A small network was shown many inputs. Here are its activations along a few directions, one row for each input.
In each table, some parts of the input vary, and every possible input appears once, in random order.
A made-up example of a description, with smaller parts first: values(2) and (point or ring(9) or (line(6) and ring(8))).
Shared parts are said once, and a part with two or three values counts as separate values.
(in the rows, 128 means zero)

Other details of the inputs shift rows strongly along two fixed directions, in all tables alike. That doesn't count.

Table:
row 1: [141  96  75 191 100 144 125 161 114  88 131 156]
row 2: [126 132  63 162 127 125 116 101 119 129 156 130]
row 3: [124 102  85 154 115 141  87 125 109  93 149 163]
row 4: [116 111  66 154 133 146  94 109  95 131 134 158]
row 5: [200 126 194 152  81 115 186 217 223 127 110  79]
row 6: [140  94  97 211  84 145 154 143 188 104 115 142]
row 7: [ 98 144 150  64 154 112 150 117  73 146 116 105]
row 8: [119 128  63 154 143 146  79  98 102 136 142 161]
row 9: [ 93 136 101 173 120 150 102  80 155 130 125 161]
row 10: [117 117  68 161 137 103  71  92 122 144 155 147]
row 11: [109 160 162  43 189 111 112 125  92 167 120  97]
row 12: [174 101  76 183  90 138 156 156 132 106 144 121]
row 13: [131 116  86 210  75 141 125 129 195 109 126 154]
row 14: [100 113  68 154 129 146  98 105  80 123 122 169]
row 15: [ 94 172 215  48 168 130 132 106 131 163 100 103]
row 16: [122 162 167  48 189 125  94 112  80 182 134 122]
row 17: [172 108  72 187  91  99 142 147 159 102 148  98]
row 18: [203 129 132 136 111 124 175 189 146 116 136  79]
row 19: [ 99 146 176  45 146 125 126 112  63 114 133 131]
row 20: [178 117  63 199 102 137 122 128 136 126 169 140]
row 21: [183 143 186  84 128 114 143 170 130 116 160  94]
row 22: [115 132 113 186 113 145 103  93 166 139 137 156]
row 23: [216 119 160 133 117 123 168 238 160 101 127  75]
row 24: [109 152 169  39 181  89 107 120  99 158 116  89]
row 25: [104 110  63 155 137 129  97 109 104 136 135 146]
row 26: [171 104 177 148  92 124 209 202 186 105  81  96]
row 27: [100 138 104 173 132 146  93  70 159 143 137 178]
row 28: [115  95  89 210  86 146 150 127 163 103 108 163]
row 29: [ 96 109  94 174 113 151 123  91 158 122 118 171]
row 30: [ 96 139 108 175 127 147  90  70 154 145 138 172]
row 31: [209 124 193 159 100 120 191 209 219 123 108  78]
row 32: [ 99 150 155  52 157 130 139 104  57 146 117 123]
row 33: [111 150 184  31 154 124 122 113  75 122 143 119]
row 34: [100 155 159  47 165 135 120  99  64 139 144 131]
row 35: [136 122  73 169 139 121  92 121 126 150 154 141]
row 36: [115 124 183 104 104 124 176 159 152 129  84 118]
row 37: [187 105 183 144  95 124 207 209 204 110  90  80]
row 38: [109 146 163  61 148 132 141 124  65 124 127 128]
row 39: [111 158 181  34 176 125  88 121  84 131 135 122]
row 40: [178  96 137 132 111  88 163 203 154 114 110  68]
row 41: [ 95 139 109 176 124 148  89  70 151 147 139 168]
row 42: [ 47 126 110 141 130 151 107  58 109 137 110 184]
row 43: [123 132  84 145 119 141  88  90 106  95 174 159]
row 44: [220 126 154 136 111  98 190 214 167 133 143  53]
row 45: [ 98 134  97 170 125 148 105  78 159 127 124 167]
row 46: [134 159 208  25 177 115  95 137  92 146 142 113]
row 47: [122 172 176  36 174 128 123 114  80 142 144 112]
row 48: [109 147 173  39 176 131 111 131  74 142 123 122]
row 49: [117 116  64 159 119 127 125 103 108 127 149 134]
row 50: [ 78 119  95 123 134 142  74  90  68 101 137 183]
row 51: [ 88 141 158  51 154  92 137  99  72 142 113 103]
row 52: [ 73 147 200  53 161 131 152 103 112 151  83 134]
row 53: [178 123 164 154 105 131 181 186 210 113 103  92]
row 54: [133 127 194 102 123 130 172 159 163 135  94  94]
row 55: [145  95  63 183  91 104 137 126 137 104 143 116]
row 56: [200 120 142 138 108  82 165 180 162 127 144  64]
row 57: [ 93 112 101 176 107 150 120  94 151 125 119 161]
row 58: [210 129 148 140 113 123 162 192 147 115 159  94]
row 59: [144 160 190  49 179 123 106 146  95 158 140 114]
row 60: [106 131 101 179 117 148 112  94 165 124 124 156]
row 61: [ 74 113  99 174 110 149 124  86 131 122 109 176]
row 62: [ 81 114  93 169  95 145 110  87 152 128 120 176]
row 63: [136 117 139 109 136 112 155 175 109 129 102  95]
row 64: [ 68 114  78 128 142 108  85  78  78 130 118 156]
Each input here is: line(4) and (line(6) or (values(2) and line(5))).
Changing only the line(4) part turns row 18 into row 20. The same change can be made to row 13. Which row results? -> row 5
Changing only the line(4) part turns row 3 into row 46. The same change can be made to row 54. Which row results? -> row 22
Which other rows does row 36 become when the line(6) part takes its other values? List them by row number. -> row 26, row 28, row 42, row 52, row 61
A walk changes only the line(4) part. It starts at row 64 and steps to row 40. List the rest of the walk in order. -> row 24, row 10
Which other rows does row 35 become when the values(2) part takes its other values? List them by row number. -> row 44

Table:
row 65: [ 57 144 159  57 163 144 101  83  60 133 116 149]
row 66: [158 102 151 128 120 135 164 201 157 103 100  96]
row 67: [101 142 124  97 157 136  92 102  81 124 144 132]
row 68: [193 122 155 137 112 115 170 176 157 147 133  77]
row 69: [176 138 142 139 116 112 164 176 176 142 130  74]
row 70: [171 133 135 137 125 122 129 163 142 104 130 101]
row 71: [ 84 152 147  48 170 121 103  83  51 138 148 141]
row 72: [109 117  38 173 106 136  94  84  76 108 166 190]
row 73: [143 177 230  22 183 125 136 150  92 176 121  80]
row 74: [156  97 146 126 113 134 163 196 143  99 105 103]
row 75: [112 151 140  97 175 133  88  86  89 147 145 141]
row 76: [179 117 159 140 120 146 166 201 170 138  98 106]
row 77: [ 76 133 136 105 147 147 106  98  93 120 116 147]
row 78: [157 111 142 132  92 125 179 179 122 100 114 119]
row 79: [120 111 105 156 142 149 110 117 144 128 115 163]
row 80: [ 80 118  77 187  92 144  89  48 152 118 148 189]
row 81: [130 123  90 148 124 113 108  95 133 121 140 130]
row 82: [161 129 175 141  92 126 167 168 181 103 128 116]
row 83: [ 98 170 221  36 174 131 144 112  92 177 108 126]
row 84: [105 104  33 171 127 146  72  92  93 107 160 179]
row 85: [186 137 164 137 105 127 140 177 170 103 148  93]
row 86: [164 138 145 140 107 121 134 144 158 109 162 119]
row 87: [175 134 140 144 123 127 149 159 134 139 149 114]
row 88: [109 118  38 176 108 145  82  90  75 106 160 185]
row 89: [132 142 204  16 161  99 158 143  85 144 123  72]
row 90: [104  75  78 210  97  93  73 141 148 133 116 166]
row 91: [157 116 123 133 117 129 136 166 110  99 142 110]
row 92: [155 101 142 131  87 117 185 171 131 108 106 105]
row 93: [ 32 171 143  78 173 160  61  29  80 165 129 193]
row 94: [130 100 140 138 106 122 166 149 146 110 109 104]
row 95: [ 62 122 129  89 141 129 115  69  82 132 120 150]
row 96: [129 116  93 208  81 156 108 117 173  91 142 168]
row 97: [196 112 160 131 123 101 174 173 162 130 132  74]
row 98: [177 116 176 144 119 133 174 189 165 113 103 102]
row 99: [ 64 150 150  58 153 142 105  85  51 139 113 158]
row 100: [134 106 135 138 104 131 160 156 123  97 123 126]
row 101: [183 112 139 119 130 123 151 204 145 108 127  81]
row 102: [ 42 155 153  51 179 124 117  71  83 159 100 125]
row 103: [201 125 147 132 131 134 150 202 157 142 127  89]
row 104: [198 123 164 133 129 109 171 183 150 119 141  92]
row 105: [160 116 167 144  94 123 178 168 186 130 113 102]
row 106: [147 111  71 205  79 128 105  99 170 106 171 146]
row 107: [141 112 145 139 107 113 161 142 166 112  99 107]
row 108: [ 94 164 214  31 171 115 140 110 103 141  98 118]
row 109: [136  86  78 218  92 134 140 109 169 113 127 156]
row 110: [ 51 152  94  74 174 121  84  44  53 155 142 150]
row 111: [154 126 100 130 112 108 158 158 113 124 127 103]
row 112: [ 67 148 151  88 155 139 110  58  97 180 116 155]
row 113: [ 35 165 138  67 172 156  49  27  99 154 131 195]
row 114: [ 63 141 111  93 142 126 122  79  76 145 108 150]
row 115: [115 155 221  18 181 121 139 151 124 145  79  95]
row 116: [103 131  94 172 122 141 130 104 142 156 111 144]
row 117: [133 116  70 140 121 134 103 129  91 116 144 155]
row 118: [153 130 153 149 104 122 179 175 190 136 103  93]
row 119: [104 122  35 195 137 129  87  62 126 142 152 160]
row 120: [190 131 156 127 114 126 135 185 179 111 142  95]
row 121: [136 179 230  22 177 122 130 144 109 163 129  86]
row 122: [155 125 147 140 112 108 181 177 183 116  83  80]
row 123: [ 75 179 151  35 194 105  98  67  87 170 115 108]
row 124: [113 127  48 183 130 155  60  83 132 135 166 185]
row 125: [137 104  75 209  98 160 112 136 177 116 130 173]
row 126: [126 128  59 199  95 130  99  94 166 119 161 142]
row 127: [126 101  61 224 102 133 140 116 172 121 117 147]
row 128: [104 132  34 198 126 142  86  68 121 158 152 160]
row 129: [ 89 142 154 103 160 132 120  79 104 144 124 165]
row 130: [ 83 139 125  75 161 118 101  69  77 146 142 129]
row 131: [155 127 153 153 114 151 152 166 147 134 110 124]
row 132: [162 104 138 125 103 132 167 195 131 105 102 114]
row 133: [146 112  48 190 121 137  84 123 146 103 144 154]
row 134: [164 127 138 139 111 117 144 143 161 138 147 103]
row 135: [109 132  61 190 118 143  80  70 123 128 179 189]
row 136: [182 118 132 132 146 126 131 170 150 129 133 107]
row 137: [108 147 220  33 160 119 163 147 100 133 102  94]
row 138: [133 106  36 205 104 126 123 126 141 109 144 127]
row 139: [132 106  77 212  94 147 115 128 159  85 118 160]
row 140: [ 81 160 158  43 181 121 101  81  60 145 144 132]
row 141: [150 133 158 146  94 119 170 163 196 118 111  94]
row 142: [106 108  33 172 102 129  96  73  83 117 159 179]
row 143: [142 172 224  15 178  97 147 145 104 142 119  79]
row 144: [142 108 137 136 106 116 185 178 147 110 100  87]
row 145: [165 127 173 143 101 129 178 180 174 121 122 116]
row 146: [131  83  61 202 109  80  58 143 133 139 145 151]
What do these inputs look like to the network? -> values(2) and (point or (line(5) and line(8)))
Changing only the values(2) part turns row 107 into row 81. The same change can be made to row 80. Which row results? -> row 106
Changing only the values(2) part turns row 140 into row 137. The same change can be made to row 143. Which row results? -> row 108
A walk changes only the line(8) part. It starts at row 141 and steps to row 118. List the rest of the walk in order. -> row 116, row 127, row 122, row 102, row 144, row 114
Which other rows does row 78 become when the values(2) part takes its other values? List them by row number. -> row 72
Which other rows does row 126 become when the values(2) part takes its other values? List them by row number. -> row 141
Which other rows does row 131 become when the line(8) part takes its other values? List them by row number. -> row 65, row 77, row 93, row 96, row 98, row 99, row 139
Which other rows does row 71 become when the line(5) part takes its other values? List them by row number. -> row 84, row 89, row 91, row 110
